These are the activations of a small neural network, seen along a few directions. Each row is one input.
Each table varies a few parts of the input and shows all the possible inputs, shuffled.
Descriptions start from the smaller parts, as in this example, which fits no table here: one of 8 places around a ring, together with either a single point or one of 11 places around a ring or (one of 3 separate values, together with one of 6 places along a line).
Shared parts are said once, and a part with two or three values counts as separate values.
In the rows, zero is written as 128.

Other details of the inputs shift rows strongly along two fixed directions, in all tables alike. That doesn't count.

A family of inputs:
r1: [160 123 147  96 139 138  56 101  41  73  82]
r2: [126 121 115 123 143 131 130 132 148 119 129]
r3: [123 122 109 135 138 127 148 135 170 170 128]
r4: [111 150 115 151 103 118 154 136 185 142 165]
r5: [ 87 130 103 142 147 121 177 122 132 118 200]
r6: [146 132 166 126 114 129 112 142 127 132  97]
r7: [166 131 154  85 136 136  61 106  46  86  74]
r8: [114 139 138 116 137 125 122 127 115 123 160]
r9: [126 114 111 122 147 119 121 113 119 129 114]
r10: [ 89 130  93 125 145 138 167 103 164 169 205]
r11: [122 133 110 119 147 135 136 131 150 133 152]
r12: [149 143 117 121 106 126 107 129 138 117  96]
r13: [145 102 127 140 120 127 125 132 150 149  86]
r14: [142 109 129 144 115 140 145 153 193 147 107]
r15: [ 98 134 128 138 142 136 137 103 125 113 204]
r16: [134 128 141  99 156 104  72 108  35  61 115]
r17: [124 130 144 147 102 133 169 174 174 170 109]
r18: [ 95 134 119 137 141 137 150  98  91 104 202]
r19: [ 96 142 114 127 157 120 145 119 130 120 207]
r20: [172 123 165 131 106 114 106 184 103 131  14]
r21: [123 138 142 125 127 132 136 119  88 117 144]
r22: [170 124 134 152  72 120 124 169 201 183  15]
r23: [142 129 136 106 126 139 110 140 131 134 101]
r24: [108 158 100 110 135 109 111  80  30  64 180]
r25: [135 114 146 151 114 123 137 155 168 135 118]
r26: [110 117 122 161 118 129 181 145 166 141 162]
r27: [132 124 128 120 130 137 126 107 127 152 123]
r28: [140 112 132 138 121 139 120 120 139 151  96]
Description of these inputs: one of 4 places along a line, together with either a single point or one of 6 places around a ring.
Changing only the place on the line of 4 turns r11 into r19. The same change can be made to r2. Which row results?
> r16
List by row number the other rows that have the place on the line of 4 in common with r22.
> r3, r9, r10, r13, r27, r28

A family of inputs:
r29: [ 93 140  73 134 158 116 152  82 151 128 223]
r30: [142 105 130 103 173 142  78  93  34 112  82]
r31: [151 145 135 106 105 130  97 146  97 112  90]
r32: [128 132 158 148 114 107 123 138  77 106 123]
r33: [ 75 135 120 175 136 121 191 129 168 127 241]
r34: [ 90 151 113 115 143 116 160 102  85 113 201]
r35: [140 154 133 101 114 117  86 123  62 106 109]
r36: [165 104 169 109 111 146  87 135 163 148  67]
r37: [124 103 101 149 122 132 164 153 180 156 103]
r38: [140  84 135  79 178 126  68  95  38 102 105]
r39: [146 117 184 138 137 150 109 141  77 118  90]
r40: [142 126 157 126 113 125 115 136  47  82 111]
r41: [125 119 152 175 109 128 166 176 182 129 130]
r42: [148 102 118 125 141 112  93 133  91 103  59]
r43: [ 86 140 109 147 123 137 217 146 198 161 202]
r44: [ 73 141 115 157 127 128 197 111 125 129 252]
r45: [122 140 124 162  83 127 158 138 225 181 128]
r46: [ 78 151 109 137 145 111 178 114 134 133 217]
r47: [148 151 144 114 110 108  79 141  85 115  81]
r48: [168 126 118  98 119 123  87 112  68 106  65]
r49: [137  99 114 158  95 132 176 176 205 192  64]
r50: [138 143 127 116  98 124 104  98 103 121 113]
r51: [167 127 146 131  96 127  85 140 152 111  49]
r52: [102 157  97 102 163 124  98  93  77  64 213]
r53: [130 106 120 171  99 113 166 171 206 201  66]
r54: [150 139 127 100 106 132  83  93  72  89 103]
r55: [ 90 119  82 132 167 108 136  89 102 113 187]
r56: [134 139 147 112 145  99  95 128  62  82 101]
r57: [152 131 144 155  84 122 120 152 208 157  68]
r58: [157 125 123 143  89 122 144 153 184 185  60]
r59: [ 98 133  89 122 178 160 153  70 140 149 218]
r60: [117 104 112 119 154 147 155 115 203 177 181]
r61: [168 118 124 132 118 119 105 146 157 129  51]
r62: [151 134 162 140 114 162 124 175 191 183  69]
r63: [137 125  98 136 120 135 153 135 186 147 123]
r64: [102 146  90 111 137 140 126  69 112  84 216]
r65: [139 150 122  92 136 128  78 119  59  69 130]
r66: [144 131 149 120 136 112 110 152 102  90  82]
r67: [133 150 131 120 128 112  91 136 112 106 123]
r68: [128 118 149 114 133 148 127 157 192 167 146]
r69: [118 109 106 157 105 122 178 151 184 192 105]
r70: [143 133 145 115 134 160  90  92 111 127 108]
r71: [151 124 176 127 135 148 125 161 131 153  55]
r72: [148 135 114 111 131 103  87  99  72 114  94]
r73: [104 118 141  81 184 132 117  97  72  98 198]
r74: [148  88 195 155 106 144 153 196 203 177  87]
r75: [ 93 134 119 137 146 133 157 110  83  74 224]
r76: [ 78 143  98 139 146 136 204 130 177 128 229]
Changing only one part turns r62 into r39. The same change can be made to r35. Which row results?
> r44
Describe the family of inputs behind these rows.
> one of 6 places along a line, together with either one of 2 separate values or one of 6 places around a ring
Which other rows does r38 become when the choice among 2 separate values takes its other values? List them by row number.
> r30
Which other rows does r43 become when the place on the line of 6 takes its other values? List them by row number.
> r31, r40, r48, r49, r54
List by row number the other rows that have the place on the line of 6 in common with r72.
> r29, r48, r58, r59, r60, r61, r63

A family of inputs:
r77: [129 125 144 150 112 141 166 146 175 189 101]
r78: [ 98 101 115 125 175 130 144 102 119 111 196]
r79: [134 133 152 140 107 150 135 122 157 146 130]
r80: [113 136  99 103 166 143 128 101  87 117 168]
r81: [136 132 129 128 121 160 127 137 170 134 127]
r82: [119 144 132 155  88 122 192 189 222 168 134]
r83: [110 114 132 139 157 129 159 148 179 165 147]
r84: [150 106 150 146 109 114 104 149  91 115  64]
r85: [141 117 160 126 140 134 104 139 149 119 113]
r86: [143 139 108  99 120 108  83 106 103 118  98]
r87: [159 133 166 142 101 120  85 148 107 108  73]
r88: [126 130 147 139  98 143 162 147 191 189 126]
r89: [119 115 145 142 128 134 168 174 235 188 141]
r90: [107 148  84 117 139 125 111  69 127 101 194]
r91: [152 117 144 134 106 112 121 157  91  94  57]
r92: [148 139 146 127 114 107 119 162  88 108  55]
r93: [ 99 140 116 132 149 113 128 109  74 113 175]
r94: [139 150 142 127 114 120 116 133 100  77 125]
r95: [ 88 118 105 139 145 145 175  80 124 136 222]
r96: [142 134  99 113 137 106  95 103  94 123  89]
r97: [108 115  91 115 161 149 143  93 100 107 193]
r98: [118 119  76 121 146 114 119  74 100 105 162]
r99: [161 129 143  94 120 142  90 148 107 128  67]
r100: [134 138 147 120 117 110  97 136  81 113 115]
Changing only one part turns r77 into r88. The same change can be made to r83. Which row results?
> r89
Describe the family of inputs behind these rows.
> one of 4 places along a line, together with either a single point or one of 5 places along a line
A walk changes only the place on the line of 4. It starts at r98 and steps to r96. List the rest of the walk in order.
> r86, r90
Which other rows does r81 become when the place on the line of 5 takes its other values? List them by row number.
> r79, r85, r87, r94
